Here are a small network's activations along a few directions, averaged over the inputs that share one value of a field.
Related values have similar rows: they may be neighbours, one step apart, or belong to one group.
In the rows, 500 means zero.
Random noise pushes rows far along 4 fixed directions. That doesn't count. These rows show it; they differ only by the noise:
[383 379 596 456 534 572 565 491 522 411 342 560 346 403 283 601 470 484]
[409 385 614 364 570 647 442 481 459 357 470 569 385 343 365 623 593 495]
[498 438 607 649 649 539 585 488 554 531 243 525 354 299 209 459 196 328]
[344 458 515 556 455 458 654 523 506 473 355 492 438 581 349 525 388 560]
[327 344 586 384 595 629 630 488 486 360 454 661 352 368 263 603 561 472]
[259 434 477 572 430 417 812 536 527 475 339 543 423 658 291 518 376 584]


N, 20 values:
n15: [513 658 437 574 516 413 403 540 480 635 499 306 507 693 602 415 372 529]
n8: [523 451 631 593 709 602 534 457 506 497 333 576 374 226 244 447 283 316]
n5: [728 514 610 545 334 605 114 447 542 503 435 321 542 265 689 596 479 467]
n12: [693 295 599 540 568 529 387 514 727 605 273 591 360 268 270 535 356 298]
n19: [372 321 385 429 493 509 633 552 639 450 579 641 496 578 358 593 613 604]
n14: [508 442 543 495 549 486 364 513 593 569 529 456 461 509 447 509 461 518]
n13: [493 420 439 446 470 620 567 479 470 403 799 675 703 397 562 493 736 559]
n7: [537 738 430 553 607 529 445 445 322 501 601 394 572 522 572 390 486 466]
n9: [540 452 436 568 680 660 460 501 451 447 754 602 679 251 465 384 474 409]
n1: [512 572 491 283 758 599 465 495 319 411 789 595 529 483 532 432 731 474]
n4: [561 576 416 413 558 416 572 505 491 527 494 482 447 715 573 488 580 545]
n17: [671 696 482 653 737 494 531 510 308 665 770 535 736 403 765 206 349 221]
n18: [535 332 569 478 564 506 676 481 681 547 398 723 348 258 319 497 467 271]
n6: [727 852 432 670 587 468 408 525 226 517 723 393 793 512 805 229 412 427]
n16: [753 396 533 522 437 537 290 511 686 501 312 487 528 274 507 562 443 396]
n2: [727 835 440 593 469 356 351 474 289 588 679 314 743 661 921 269 487 523]
n10: [350 494 510 475 463 548 753 459 433 450 559 624 423 417 519 493 579 465]
n11: [578 547 478 642 383 510 225 423 597 586 376 256 428 415 468 622 385 537]
n3: [422 345 597 284 484 454 586 487 591 477 442 632 315 621 464 612 658 513]
n20: [380 473 387 447 524 418 731 546 580 600 602 651 527 659 518 483 560 523]
Each value of N is a pair of two hidden parts, and every pair occurs once (4 first parts, 5 second parts).
Q: Changing only the second part turns n13 into n16. n6 has the same second part as n13; what does that change turn n6 into?
A: n2
Q: Changing only the second part turns n20 into n14. n12 has the same second part as n20; what does that change turn n12 into?
A: n19
Q: Changing only the second part turns n18 into n5. n17 has the same second part as n18; what does that change turn n17 into?
A: n10

J, 11 values:
j4: [558 762 446 864 663 356 696 584 399 701 336 399 578 637 391 226  46 375]
j1: [406 391 538 417 518 713 399 481 391 360 685 572 539 331 496 575 668 475]
j6: [471 580 577 534 355 428 396 469 484 419 239 271 361 540 454 541 409 622]
j11: [486 560 541 341 317 393 436 509 488 496 413 378 384 727 657 605 659 621]
j3: [254 257 467 415 350 501 597 501 680 417 383 576 437 523 347 708 572 670]
j9: [294 537 467 515 498 375 886 500 417 525 479 563 432 785 485 482 472 566]
j5: [596 402 472 586 541 609 319 516 582 543 661 523 634 285 459 446 449 414]
j7: [537 351 508 453 152 337 534 499 851 598 230 480 296 662 452 763 593 630]
j10: [406 482 406 299 719 598 717 521 383 445 852 781 549 503 563 407 728 374]
j8: [736 541 487 578 493 382 497 518 594 584 417 507 588 522 590 380 402 424]
j2: [383 478 487 468 464 549 506 455 435 376 463 479 510 494 419 592 577 638]
The values of J form a line.
Q: List every value one step from j10, in the order listed.
A: j11, j8
Q: List every value one step from j2, in the order listed.
A: j1, j6
Q: List every value one step from j5, in the order listed.
A: j3

V, 20 values:
v12: [422 332 440 346 521 497 705 524 621 477 540 726 453 609 423 612 696 502]
v15: [656 600 468 621 429 324 334 511 537 704 485 300 575 672 653 392 356 509]
v1: [487 550 564 373 540 651 252 479 303 298 618 461 599 428 580 554 687 606]
v8: [237 365 502 402 386 417 644 511 609 436 430 540 387 705 352 632 553 727]
v4: [563 600 548 692 524 469 508 485 393 575 393 388 575 412 581 357 233 410]
v9: [428 417 378 608 298 434 681 550 671 526 449 546 561 599 431 560 468 629]
v18: [674 608 629 625 503 503 387 436 497 623 351 356 376 396 556 484 335 375]
v19: [351 461 452 331 335 554 549 452 478 380 709 542 578 488 643 627 775 650]
v17: [574 550 576 468 785 532 583 482 449 467 483 585 353 355 301 437 466 374]
v20: [360 543 399 706 378 341 731 600 476 570 610 438 735 743 543 322 318 642]
v11: [649 474 529 637 196 356 438 553 696 590  71 358 456 533 521 571 326 489]
v3: [674 365 546 338 643 702 147 487 550 432 731 586 552 267 560 539 668 464]
v7: [554 405 486 389 364 427 549 472 662 501 370 566 423 545 475 579 661 507]
v14: [402 552 429 661 409 471 446 499 484 548 474 308 549 565 505 528 370 580]
v2: [329 528 323 578 422 368 620 570 520 578 702 483 671 802 592 404 486 655]
v10: [281 496 449 439 471 416 716 552 523 542 460 570 385 731 444 555 551 561]
v6: [340 462 451 593 309 273 958 524 640 610 258 617 400 746 378 517 372 511]
v16: [245 521 349 369 529 516 666 568 349 407 664 536 531 755 455 484 637 650]
v5: [553 703 464 645 467 450 478 458 323 446 452 349 565 559 570 395 420 524]
v13: [638 639 575 391 526 557 279 480 320 413 513 387 493 497 710 523 624 483]
Each value of V is a pair of two hidden parts, and every pair occurs once (4 first parts, 5 second parts).
Q: Changing only the second part turns v4 into v10. v5 has the same second part as v4; what does that change turn v5 into?
A: v17
Q: Changing only the second part turns v18 into v8. v13 has the same second part as v18; what does that change turn v13 into?
A: v16
Q: Changing only the second part turns v3 into v12. v2 has the same second part as v3; what does that change turn v2 into?
A: v15
